These are the activations of a small neural network, seen along a few directions. Each row is one input.
Each table varies a few parts of the input and shows all the possible inputs, shuffled.
A made-up example of a description, with smaller parts first: one of 8 places around a ring, together with either a single point or one of 9 places around a ring or (one of 2 separate values, together with one of 6 places along a line).
Shared parts are said once, and a part with two or three values counts as separate values.
(in the rows, 128 means zero)

Other details of the inputs shift rows strongly along two fixed directions, in all tables alike. That doesn't count.

A family of inputs:
R1: [111 163 110 126 163 204 134 151 106 148 150 105 165 135 146]
R2: [183  84 142 143 107  79 158 139 119 128 101 148 126 148 109]
R3: [ 62 135 155 113 141  84 109 121 152 143 153 141 116 136 146]
R4: [204 132  86 161 119 197 159 131  81  95  81 102 130 119  96]
R5: [163  86 118 130 108  65 126 121 114 106  90 143  88 130 131]
R6: [ 81 129 175 136 120 103 125 113 169 137 170 123 152 114  99]
R7: [122 162 105 125 152 203 127 149 109 142 156 114 182 125 147]
R8: [176  89 153 149 109  85 167 136 120 129  98 143 117 148 101]
R9: [106 188 106 116 164 195 125 151 102 145 144 122 143 136 151]
R10: [ 70 143 167 138 124  97 110 105 173 128 158 129 129 115 104]
R11: [ 99 149  92 123 152 200 105 133 108 119 142  96 158 110 159]
R12: [176  75 120 126 120  66 141 139 111 126  99 152 104 146 140]
R13: [192 106  64 141 137 185 144 147  64 101  73 112 120 137 148]
R14: [154  88 136 146 108  77 137 120 116 105  85 135  80 134 116]
R15: [121 174  92 125 141 199 111 130 118 122 157 109 170 101 132]
R16: [ 80 153 167 126 120  93 115 111 167 134 166 139 134 115 106]
R17: [161  68 127 138 116  75 142 132 114 117  89 138 104 147 129]
R18: [171  71 132 136 120  74 147 139 113 127  94 144 109 150 129]
R19: [104 167 104 142 144 210 120 119 126 115 146  91 162 104 121]
R20: [214 123  77 150 123 192 157 145  77 103  87 120 143 127 113]
R21: [122 184  97 116 155 192 119 146 106 143 153 125 165 125 151]
R22: [ 63 112 163 123 141  94 119 123 155 146 156 125 134 135 140]
R23: [107 178 111 125 163 202 127 153 103 146 147 116 148 136 147]
R24: [130 176 116  91 123 230 116 121 147 143 144  99 144 109 141]
R25: [ 81 142 172 134 119  99 117 113 168 136 170 133 139 115 102]
R26: [159  78 135 153  98  83 145 111 128 101  91 123 101 124 100]
R27: [177 100 131 129 117  68 149 142 111 129 101 159  94 156 125]
R28: [ 62 138 163 133 125  94 105 106 165 130 152 126 121 114 114]
R29: [157  74 136 147 108  80 143 119 120 107  88 124  98 134 115]
R30: [201 109  70 138 141 184 150 154  63 111  78 117 125 140 148]
R31: [162  94 142 142 124  75 149 134 112 127  85 148  85 153 118]
R32: [183  85 139 147 102  83 155 130 127 119 102 147 127 137  94]
R33: [181 120  80 151 134 190 146 134  69  92  64  97 107 125 127]
R34: [ 82 147 178 129 135  94 127 129 158 158 163 144 141 139 117]
R35: [ 69 111 155 120 131  89 102 118 158 135 159 122 143 120 140]
R36: [ 73 137 164 137 121  98 110 107 172 126 164 129 132 112 109]
R37: [107 187  90 128 146 197 105 118 121 111 145 109 144 104 133]
R38: [199  91 151 104  83 105 153 121 155 138  94 146  95 141 113]
R39: [ 91 187  95 127 147 197 105 119 114 112 133 105 132 104 137]
R40: [ 86 148 158 122 120  89 109 111 166 134 173 141 138 114 112]
R41: [101 175  82 120 146 192  97 122 113 115 142 107 145 100 148]
R42: [174  86 121 125 120  64 139 137 109 127  96 157  95 147 138]
R43: [128 167 115  77 144 222 124 147 132 167 143 111 139 139 172]
R44: [ 74 112 140 107 139  81 103 126 153 146 165 139 139 130 159]
R45: [164  88 140 140 121  76 149 136 112 126  91 149  87 151 124]
R46: [ 60 134 165 126 135  90 104 113 157 136 150 126 118 123 129]
R47: [176 102 147 152 103  84 157 127 126 117  99 152 105 138  89]
R48: [187  77 144  93 101  96 146 130 140 146  86 143  77 154 148]
R49: [180  87 146 153 103  87 163 125 129 120 102 141 122 138  87]
R50: [ 88 110 161 114 136  92 123 144 154 160 177 140 159 140 144]
R51: [107 193 115 141 146 207 119 125 118 123 143 105 150 109 110]
R52: [ 86 120 165  83 102 115 102 102 194 149 153 121 114 115 144]
R53: [ 69 138 147 118 124  84  97 105 163 127 161 134 123 111 130]
R54: [186 101 128 136 102  72 146 128 123 118 105 160 113 135 103]
R55: [164  75 143 142 122  80 157 136 113 127  91 139 100 150 120]
R56: [175 113 141 143 104  78 155 125 125 116  96 158 100 139  93]
R57: [ 99 160  93 131 146 203 106 124 116 115 140  94 160 103 138]
R58: [188 135  60 134 142 174 137 140  62 100  68 123  94 140 147]
R59: [182 129  74 147 141 185 145 142  64 101  65 115  95 141 138]
R60: [ 73 124 168 138 122 102 118 107 174 128 163 119 145 112 106]
R61: [ 95 125 169  89 100 119 107 101 202 147 158 124 122 115 134]
R62: [ 72 138 160 111 145  84 115 128 151 154 158 147 122 139 146]
R63: [119 165  91 111 162 192 119 156 102 147 156 120 165 131 163]
R64: [116 171 115 133 155 207 136 143 112 145 151 106 174 128 135]
R65: [174 109 149 154 106  84 157 125 126 119  94 151 103 141  84]
R66: [ 68 134 148 112 133  80  96 112 155 133 158 134 119 120 145]
R67: [ 88 132 152 105 139  81 115 140 151 161 174 152 143 140 148]
R68: [ 96 129 156 113 130  85 119 134 158 157 177 148 161 131 139]
R69: [108 165  97 136 144 206 111 124 124 113 146  97 168 103 128]
R70: [110 180  85 125 144 196 102 122 120 113 148 109 153 100 138]
R71: [ 90 183  97 120 157 194 104 127 106 119 131 105 128 114 152]
R72: [ 79 121 174 122 140  96 133 139 154 162 168 134 148 143 130]
R73: [182 101 127 140  94  73 140 120 125 107 104 149 107 123  98]
R74: [203 134  90 158 128 197 166 140  78 105  79 114 131 130  99]
R75: [170  94 126 128 122  65 141 133 110 124  94 156  86 150 133]
R76: [ 90 119 162 128 115  99 115 117 169 135 179 130 164 111 113]
R77: [ 81 114 155 130 117  98 109 111 174 126 173 126 157 109 120]
R78: [ 73 109 151 124 119  94 104 111 166 128 167 123 149 108 131]
R79: [ 92 177 101 136 147 204 108 121 115 114 137  99 137 104 133]
R80: [179 136  77 148 144 184 145 141  64 103  60 115  93 143 132]
R81: [192 128  55 132 140 173 135 143  61 102  70 123 103 137 152]
R82: [ 85 141 175 127 132  95 127 131 158 156 168 145 144 137 123]
R83: [ 92 164 104 137 148 208 115 121 116 115 136  89 150 103 130]
R84: [ 86 116 164 115 138  91 123 142 154 162 172 139 157 143 139]
R85: [ 75 119 141 117 121  85  97 110 165 129 166 130 142 106 136]
R86: [112 162 106  81 136 222 103 123 136 141 130  93 124 116 173]
R87: [207 130  79 155 118 192 150 135  79  93  81 109 135 118 102]
R88: [182 108 136 135 109  70 152 134 116 126 101 160 103 149 114]
R89: [204 119  79  99 121 206 142 137  93 122  61 109  86 143 162]
R90: [ 96 129 153 117 126  89 116 125 166 148 179 147 162 120 124]
R91: [112 169  84 127 143 198 105 124 123 113 151 105 163  99 139]
R92: [118 192  98 123 152 197 118 133 114 131 152 124 157 117 131]
R93: [ 77 140 173 122 142  92 125 137 153 162 163 143 132 146 128]
R94: [168  73 139 142 121  79 156 134 115 128  94 138 104 151 122]
R95: [199  90 154 100  88 101 157 131 147 148  92 147  94 152 128]
R96: [ 72 148 159 128 122  92 108 105 172 125 160 135 127 113 113]
R97: [ 74 115 143 111 131  81  96 118 157 135 164 131 138 115 151]
R98: [175 112 144 139 109  75 158 135 118 126  94 159  99 150 108]
R99: [158  70 134 144 116  79 150 127 117 118  89 132  99 148 123]
Description of these inputs: one of 9 places around a ring, together with either a single point or one of 10 places around a ring.
Question: Changing only the place on the ring of 9 turns R95 into R86. The same change can be made to R68. Which row results?
Answer: R97
Question: Changing only the place on the ring of 9 turns R43 into R38. The same change can be made to R63. Which row results?
Answer: R90
Question: Which other rows does R65 become when the place on the ring of 9 takes its other values? List them by row number.
Answer: R10, R28, R31, R34, R46, R51, R80, R93
Question: Which other rows does R47 become when the place on the ring of 9 takes its other values? List them by row number.
Answer: R14, R23, R25, R36, R45, R59, R79, R82

A family of inputs:
R100: [107  86 173 129 102  22 118 108 173 130 150 153 112 123 109]
R101: [139 115 123 129 121 140 133 131 128 124 124 117 132 129 130]
R102: [133 129 125 137 139 135 137 133 122 128 117 130 125 136 122]
R103: [127 128 126 133 131 134 127 126 120 121 110 119 119 125 125]
R104: [128 137 116 134 125 130 128 122 121 112 119 128 116 123 122]
R105: [137 120 118 130 122 133 127 124 125 120 119 116 135 123 129]
R106: [ 48 186 150 114 158 156 106 131 150 162 195 120 166 120 142]
R107: [148 130 125 131 128 131 135 137 116 132 131 130 137 127 122]
R108: [135 127 128 139 136 130 136 139 108 128 125 128 134 135 124]
R109: [143 118 123 122 118 142 133 129 130 126 126 123 130 124 126]
R110: [138 137 126 134 134 135 139 127 125 132 120 131 121 136 121]
R111: [101  90 191 133 113  21 133 128 162 145 145 157 117 142 110]
R112: [147 128 123 129 125 132 137 138 117 129 131 133 142 127 122]
R113: [136 127 110 131 122 130 124 123 124 112 126 128 129 115 122]
R114: [123 131 117 140 133 129 124 126 117 112 116 124 115 123 123]
R115: [144 136 124 130 127 138 132 129 129 131 121 138 129 134 120]
R116: [145 139 128 131 124 133 132 138 118 132 125 137 132 132 121]
R117: [137 135 124 131 131 136 141 128 126 129 120 133 126 136 121]
R118: [142 134 126 124 120 137 127 121 129 121 117 124 123 121 127]
R119: [144 120 125 125 122 142 131 128 129 129 126 121 126 124 126]
R120: [131 116 129 132 129 141 133 130 120 125 119 118 123 132 128]
R121: [ 94  82 176 136 109  20 120 109 165 125 143 150 109 131 111]
R122: [133 136 127 130 126 135 130 120 123 125 114 120 115 125 125]
R123: [139 123 113 112 141 129 130 138 119 140 119 138 119 145 154]
R124: [133 121 114 108 133 128 119 131 117 133 111 127 112 134 157]
R125: [141 126 121 126 123 135 126 122 125 124 120 120 128 118 125]
R126: [136 116 118 107 132 135 125 137 120 138 117 128 110 141 158]
R127: [ 47 184 148 111 154 157 108 132 151 159 195 122 171 120 142]
R128: [134 113 126 134 126 141 133 131 124 125 120 120 128 128 132]
R129: [135 138 116 133 121 132 119 122 125 114 120 132 119 121 121]
R130: [ 34 168 134 121 156 155  90 120 154 140 193 114 170 106 149]
R131: [134 123 124 138 139 134 137 130 119 127 121 128 132 137 123]
R132: [146 125 118 128 128 136 137 130 128 128 127 133 139 128 122]
R133: [138 135 125 125 119 137 123 122 127 124 114 127 123 123 124]
R134: [138 138 118 131 122 131 123 122 126 111 123 130 119 119 124]
R135: [128 122 125 133 130 134 127 123 117 120 114 117 125 126 127]
R136: [147 136 125 128 128 137 136 128 131 128 124 135 130 132 123]
R137: [133 123 110 137 125 128 123 125 122 110 125 122 131 120 126]
R138: [148 139 130 129 125 133 136 137 119 129 128 135 133 131 124]
R139: [131 118 122 135 127 134 127 124 120 120 115 120 131 122 131]
R140: [141 129 129 124 118 144 128 129 131 128 119 127 120 129 125]
R141: [136 120 121 139 135 135 137 131 122 127 122 130 137 133 128]
R142: [129 139 118 137 128 129 126 120 120 115 120 125 111 123 122]
R143: [137 123 125 140 132 131 137 140 111 128 126 130 140 131 128]
R144: [103  85 190 120  98  34 134 114 178 142 143 150 105 139 113]
R145: [136 130 130 129 125 142 135 127 126 129 119 120 113 131 126]
R146: [142 121 118 134 130 134 137 131 126 127 126 127 141 134 126]
R147: [147 127 121 130 131 135 135 129 127 131 127 131 135 129 121]
R148: [144 129 130 123 119 144 132 128 132 125 123 125 121 127 128]
R149: [132 134 125 127 123 135 132 121 124 122 113 122 119 125 125]
R150: [140 124 119 123 120 135 127 123 126 121 120 123 132 118 125]
R151: [ 52 170 142 114 154 155 103 135 151 156 200 115 186 118 147]
R152: [130 124 105 115 136 123 116 132 114 123 118 132 109 132 154]
R153: [140 127 117 113 138 124 130 146 108 141 123 138 121 144 155]
R154: [130 123 130 132 130 141 133 133 123 126 115 120 117 132 126]
Question: Changing only one part turns R112 into R150. The same change can be made to R108. Which row results?
Answer: R135
Question: Describe the family of inputs behind these rows.
Answer: one of 5 places along a line, together with either a single point or one of 10 places around a ring
Question: Start at R143 and move only the place on the line of 5, one step at a time. The first step leads to R141. Which rows follow, in order?
Answer: R128, R139, R130
Question: Which other rows agree with R134 in the place on the line of 5? List them by row number.
Answer: R100, R104, R113, R114, R121, R129, R130, R137, R142, R152
Question: Which other rows does R146 become when the place on the ring of 10 takes its other values? List them by row number.
Answer: R102, R110, R115, R117, R131, R132, R136, R141, R147

A family of inputs:
R155: [198  88 120 145 106  91 156 132 103 109  75 143  94 143 110]
R156: [138 107 138 129 120  93 134 129 129 129 118 139 112 137 126]
R157: [114 119 144 116 127 102 124 126 144 140 136 137 122 135 137]
R158: [112 119 144 115 126 102 122 127 143 141 139 135 124 133 139]
R159: [121 121 147 126 123 107 130 127 141 136 139 134 131 131 124]
R160: [104 184  92 133 150 222 111 124 114 116 144  96 159 102 132]
R161: [192 124  88 154 115 164 146 126  89  89  75 116 109 119 105]
R162: [145 144 103 132 138 169 132 137 102 123 117 119 134 128 133]
R163: [127 151 101 125 145 178 124 137 106 128 127 114 138 126 144]
R164: [112 120 145 125 127 101 125 126 142 137 143 136 133 131 128]
R165: [ 82 136 157 117 133 111 116 124 161 149 170 132 149 125 131]
R166: [141 103 137 122 118  95 132 129 133 132 118 139 112 138 132]
R167: [115 160 109 137 136 178 119 121 122 114 134 109 142 109 121]
R168: [138 107 136 128 121  97 134 129 128 128 117 137 115 136 128]
R169: [ 81 139 158 117 133 111 116 124 161 149 169 133 147 126 130]
Question: Describe the family of inputs behind these rows.
Answer: one of 3 separate values, together with either a single point or one of 4 places along a line
Question: Changing only the choice among 3 separate values turns R166 into R157. The same change can be made to R160. Which row results?
Answer: R167
Question: Which other rows does R164 become when the choice among 3 separate values takes its other values? List them by row number.
Answer: R155, R162
